These are the activations of a small neural network, seen along a few directions. Each row is one input.
Each table varies a few parts of the input and shows all the possible inputs, shuffled.
A made-up example of a description, with smaller parts first: one of 6 places along a line, together with either a single point or one of 9 places along a line or (one of 3 separate values, together with one of 5 places around a ring).
Shared parts are said once, and a part with two or three values counts as separate values.
(in the rows, 128 means zero)

Rows:
r1: [ 94 151  50  85 157  80 131 166 151 119 126 175 194  96 140]
r2: [108 143 171 121 136 140 131 118 111 125 122 121 165 151 121]
r3: [127 127 138 159 105 143 126 144 103 150 116 120  90 102 148]
r4: [121 155 126 102 137 138  75 130 122 118 143 120 139 121  76]
r5: [ 64 115  50 110 121  82 153 171 120 140 110 166 180 109 177]
r6: [159 112 180 128 129 120 190 110 132 128 114 143 118 111 141]
r7: [136 165 112 114 140 129 117 137 116 124 142 131 122 112  79]
r8: [138 145 179 142 147 133 164 120 113 134 116 131 122 117 156]
r9: [106 131 167 137 133 113 137 120 135 127 134 136 161 165 119]
r10: [122 152 157 133 141 132 174 125 106 128 118 134 147 141 123]
r11: [150  97 140 146  84 129 151 133 124 147 111 131  89  98 132]
r12: [123 136 194 130 143 144 123 113 121 133 120 120 139 127 154]
r13: [130 105 116 138  79 131 162 136 118 141 115 136 113 119  98]
r14: [138 150 149 114 139 140  65 122 131 123 142 117 116  97 111]
r15: [160 127 116 140 148 149 133 118 125 122 126 101  91 136 161]
r16: [157 140 113 101 115 117 145 122 141 121 140 142 119 109  65]
r17: [ 76 141  97 102 157  81 186 156 144 112  92 182 209 125 186]
r18: [128 111 104 133 134 129 106 118 145 116 147 108 131 184 123]
r19: [102 120  30  99 157  99 155 150 148 111 115 159 184 146 192]
r20: [124 123 190 144 141 115 128 113 141 137 130 135 135 142 151]
r21: [145 118 131 128 143 159  92 111 131 121 129  92 108 146 159]
r22: [111 134 114 153 100 142 134 145  94 147 116 124 119 127 113]
r23: [109 104 147 163 100 128  89 136 130 148 138 126 103 122 144]
r24: [110 119 151 150 101 154  83 133 109 146 120 111 108 110 146]
r25: [127 121 108 117 140 157 102 118 121 110 137  93 132 166 125]
r26: [182  96 117 130 129 136 159 105 147 119 118 109  91 130 144]
r27: [139 123 159 118 123 122 201 115 128 122 117 148 140 133 107]
r28: [ 92 111 123 157  94 124  99 138 121 143 137 128 130 146 110]
r29: [ 93 124 127 142  98 152  93 137  98 139 123 114 134 132 112]
r30: [146 104 127 143 140 132  96 112 152 125 142 108 105 161 156]
r31: [137 134 145 128 139 113  71 125 151 126 159 133 111 109 110]
r32: [161 105  93 118 123 137 171 110 142 114 122 115 113 153 110]
r33: [154 161 136 125 140 129 107 130 125 126 142 127  99  89 115]
r34: [118 140 122 116 135 112  82 133 144 120 162 134 135 132  74]
r35: [145 135  93 132 141 147 143 120 116 120 125 104 119 162 126]
r36: [174 132 138 113 119 118 134 118 148 122 142 136  96  83 101]
- Describe the family of inputs behind these rows. => one of 4 separate values, together with either a single point or (one of 2 separate values, together with one of 4 places along a line)
- Which other rows agree with r23 in the choice among 4 separate values? List them by row number. => r3, r5, r11, r13, r22, r24, r28, r29
- Change only the choice among 2 separate values in r4. List by row number the other rows that result. => r14
- Change only the choice among 2 separate values in r18. List by row number the other rows that result. => r30
- Which other rows agree with r12 in the choice among 4 separate values? List them by row number. => r2, r6, r8, r9, r10, r17, r20, r27

Rows:
r37: [118 124  71 111 140 111 135 141 139 120 128 139 149 131 147]
r38: [119 126 165 150 113 149  83 126 114 140 138 109 105 125 121]
r39: [ 82 132 100 124 131 108 124 151 124 134 118 149 170 128 154]
r40: [148 143 165 125 125 140  97 116 126 128 145 118 106 111  87]
r41: [112 130  82 109 131 107 142 144 138 120 128 150 155 125 124]
r42: [158 122 131 138 122 152  93 115 130 126 140  99  86 130 113]
r43: [171 110 198 156 115 144 180  99 122 140 112 116  87 131 140]
r44: [ 99 128  92 116 145 112 131 140 132 122 125 138 166 145 151]
r45: [151 128 140 135 114 146 102 117 124 131 141 108  94 125  90]
r46: [139 125 155 143 125 154  89 113 125 128 141 100 103 143 118]
r47: [130 120 132 126 133 115 221 128 123 129  91 151 150 129 172]
r48: [109 148 105 103 143 100 138 144 139 119 128 159 166 113 119]
- Describe the family of inputs behind these rows. => one of 2 separate values, together with either a single point or one of 5 places along a line
- Changing only the choice among 2 separate values turns r44 into r46. The same change can be made to r48. Which row results? => r40
- Change only the choice among 2 separate values in r39. List by row number the other rows that result. => r38
